A small network was shown many inputs. Here are its activations along a few directions, one row for each input.
In each table, some parts of the input vary, and every possible input appears once, in random order.
A made-up example of a description, with smaller parts first: one of 4 places along a line, together with either a single point or (one of 2 separate values, together with one of 5 places around a ring) or one of 11 places around a ring.
Shared parts are said once, and a part with two or three values counts as separate values.

Other details of the inputs shift rows strongly along three fixed directions, in all tables alike. That doesn't count.

Rows:
row 1: [ 11 -11 -31  15 -15 -42 -27  -8 -16  -7  16]
row 2: [  4 -13  -9 -22  20 -25  27 -24   0  -7  12]
row 3: [ 19 -19  -8 -11   3 -24  -9 -14  14  40  16]
row 4: [-31  13   3  19   8  36  -7  -7 -26 -61 -10]
row 5: [-12   9  21   4   0  23  34  20  21   9 -17]
row 6: [-11 -11  -6 -25  23 -18  32 -31  -8 -19   7]
row 7: [ -1  16 -13  21 -13   1 -30  17   6 -11   8]
row 8: [ 17  13 -16  15 -29  34  -7  30  18  24   3]
row 9: [  7   4 -13  19 -12   6  -1  21  12  -2  19]
row 10: [ 39 -39 -12  11 -15 -40  -6  -6  -4  24   2]
row 11: [ 31 -23 -10 -12  -7 -28 -13  -6  23  59  18]
row 12: [  8  16 -39   6 -16  28 -33  -4   3 -22  37]
row 13: [ 30 -32 -37 -17 -15 -46   0 -27  -3  19  30]
row 14: [  7  15 -15  22 -18  31 -27  19   4  29   5]
row 15: [ 15 -19  42 -42  13 -30  41  -8  21  41 -17]
row 16: [-18  12  23   1   4  35  18  16  10  35 -31]
row 17: [ 20  -5 -33  -6   5 -42 -30 -21  -2 -12  29]
row 18: [-29  16  18  -3   6  13  15   9   1  -6 -34]
row 19: [ 16   4   0  25 -11   9 -20  31  27  39  12]
row 20: [-24   7  30  11  15  32  12  14   6 -29 -24]
row 21: [-25   3  25   7  12  33  13   3  -6 -29 -28]
row 22: [-27  22  -2  -6  32  27  -7 -14  -7 -28  11]
row 23: [-26  20  19  -3   2  22  15  10   3   0 -39]
row 24: [-44  30  -7  11   5  25 -11  -4 -26 -51 -14]
row 25: [-14 -19 -27   1   1 -32  21 -26 -38 -27   9]
row 26: [-15  13  27 -16  29  26  14   4  28  18  -9]
row 27: [-40  20  -3   9   5  37  17   0 -19 -45  -6]
row 28: [ -8  16 -33  34 -10  22 -47  10 -16 -19  32]
row 29: [-28 -17 -21   2  14 -29   6 -31 -50 -21   4]
row 30: [-33 -10 -20  11  20 -30  -1 -29 -46 -39  16]
row 31: [  5  10  -3  26  -7  17 -25  29  19  21  16]
row 32: [ 11  23 -21  -1 -18  23 -47  -2  -9 -25  37]
row 33: [-26  17  22 -15  36  27  14  -7  12  -4  -8]
row 34: [-21  -2 -16   2   2 -29   3 -27 -37 -25 -12]
row 35: [-20   9  23   2   6  23  37  19  18   3 -18]
row 36: [ 20  12 -20  16 -29   7 -39  22 -12  -5  28]
row 37: [-18  27  36 -28   4  43  13   4  12  -1 -17]
row 38: [-12   0 -13 -18  23 -31  -3 -36 -16 -34   5]
row 39: [-32  27  15  -1  -1  32  13   3  -6  -6 -41]
row 40: [ 23   0 -23   9  -8  20 -47  -1   8 -21  26]
row 41: [-37  24   2  11  10  10  -6   2 -12 -43 -10]
row 42: [ 19  18   3  13 -26  20 -20  27   4  14   9]
row 43: [-13  13  24  -4  -1  14  13  12  -9  -6 -12]
row 44: [ 12  24 -22  17 -33  27 -39  17 -21 -12  20]
row 45: [ 17   3   0  25  -7   5 -20  34  30  37  18]
row 46: [ 37  -8   8  22 -21  18 -22  40  38  34  -2]
row 47: [-12 -25 -12 -12   3 -33  43 -27 -34  -6 -12]
row 48: [  0  -6  -7 -25  19 -35   4 -37 -33 -33  23]
row 49: [  4 -10   7 -25  18 -38  12 -19  14  10  -7]
row 50: [  7  16  -7  25 -13  30 -25  27  14  28   7]
row 51: [ 28  13  -4  -3 -12   6 -33  21  46  30  10]
row 52: [-15  25  34 -25  19  31  15   3  11 -14  -7]
row 53: [ 27  -3 -22  26 -26  21 -40  18  -1  -4  10]
row 54: [ 15   2 -17  14 -21  13  -5  27  14  16  11]
row 55: [ -7 -10  17  -9   1 -25  21  -9 -24  -6  -6]
row 56: [  8  19 -17  22 -22  11 -39  18 -15 -26  33]
row 57: [-18 -12  -9   2   8 -23  27 -12 -19 -25   5]
row 58: [-15   3  37   9  13  30  18  19  17 -12 -28]
row 59: [ 18   9 -21  15 -28   1 -30  17   7  21  -1]
row 60: [ -2 -33 -15   3   3 -32   3 -27 -41 -29  -4]
row 61: [ 10 -16  28 -10   1 -38  29   6   2  21  -5]
row 62: [ 35 -38   3 -21   9 -53  10 -11  28  68  10]
row 63: [ -5  13  41  -4  -2  14  23  22  12  13 -19]
row 64: [ 37  10   9   8 -33  16 -17  42  24  44   4]
row 65: [-19   1  -5   1   5 -24   1 -16 -44 -47  15]
row 66: [ -7 -26 -17   1   0 -21   5 -36 -50 -31 -12]
row 67: [ 24   1 -24  27 -28  27 -39  11  -6  -4   6]
row 68: [  7 -20  29 -39   8 -36  34 -14  31  51 -33]
row 69: [ 18  22 -15  -2  -5  14 -40   3  -1 -26  40]
row 70: [ 37 -34 -33   2 -26 -48  12 -11 -10  39  12]
row 71: [  3   2  35 -15  24  29  14   5  33  -2 -20]
row 72: [ -2 -25   3  -5   7 -31  24 -12 -13  34 -14]
row 73: [ 18  20  -3  11 -32  27 -22  22  -3  14   5]
row 74: [ 45 -33   3  -2 -20 -39  31  17  33  75  -5]
row 75: [-24  15  16   5   5   4  10   5   4 -10 -23]
row 76: [ -5 -26 -16 -17   9 -21  -4 -49 -33 -35   4]
row 77: [ 16 -20 -27 -16  -3 -54 -17 -34  -7   4  15]
row 78: [ -7 -31  14  -1  14 -31  25 -20 -18 -16 -17]
row 79: [ 40 -29 -27   0   0 -31 -31 -18   2  -7  32]
row 80: [-11  13  43 -28  27  33  52  12  47  19 -26]
row 81: [  3 -19  20 -34  17 -17  51 -12  25  29 -15]
row 82: [ -9  -1  26 -16  15  31   9 -10  15  -9 -22]
row 83: [-21  15  10  -7  30  39  -4 -15  -5 -54  -5]
row 84: [  4 -22  36 -13  11 -50  42   7  27  43 -33]
row 85: [-29   8  19   4  15  20  17   8   0   9 -20]
Description of these inputs: one of 5 separate values, together with either one of 6 places along a line or one of 11 places along a line.
Question: Changing only the choice among 5 separate values turns row 66 into row 16. The same change can be made to row 83. Which row results?
Answer: row 22
Question: Changing only the choice among 5 separate values turns row 72 into row 53. The same change can be made to row 85. Which row results?
Answer: row 46
Question: Which other rows does row 83 become when the place on the line of 6 takes its other values? List them by row number.
Answer: row 40, row 71, row 76, row 79, row 82
Question: Which other rows does row 13 become when the place on the line of 6 takes its other values? List them by row number.
Answer: row 2, row 6, row 12, row 80, row 81
Question: Which other rows does row 39 become when the choice among 5 separate values takes its other values? List them by row number.
Answer: row 14, row 67, row 70, row 73
Question: A walk changes only the place on the line of 11. It starts at row 39 and steps to row 59. List the rest of the walk in order.
Answer: row 23, row 34, row 18, row 24, row 1, row 75, row 7, row 84, row 41
Question: Which other rows does row 5 become when the choice among 5 separate values takes its other values? List them by row number.
Answer: row 4, row 19, row 63, row 75
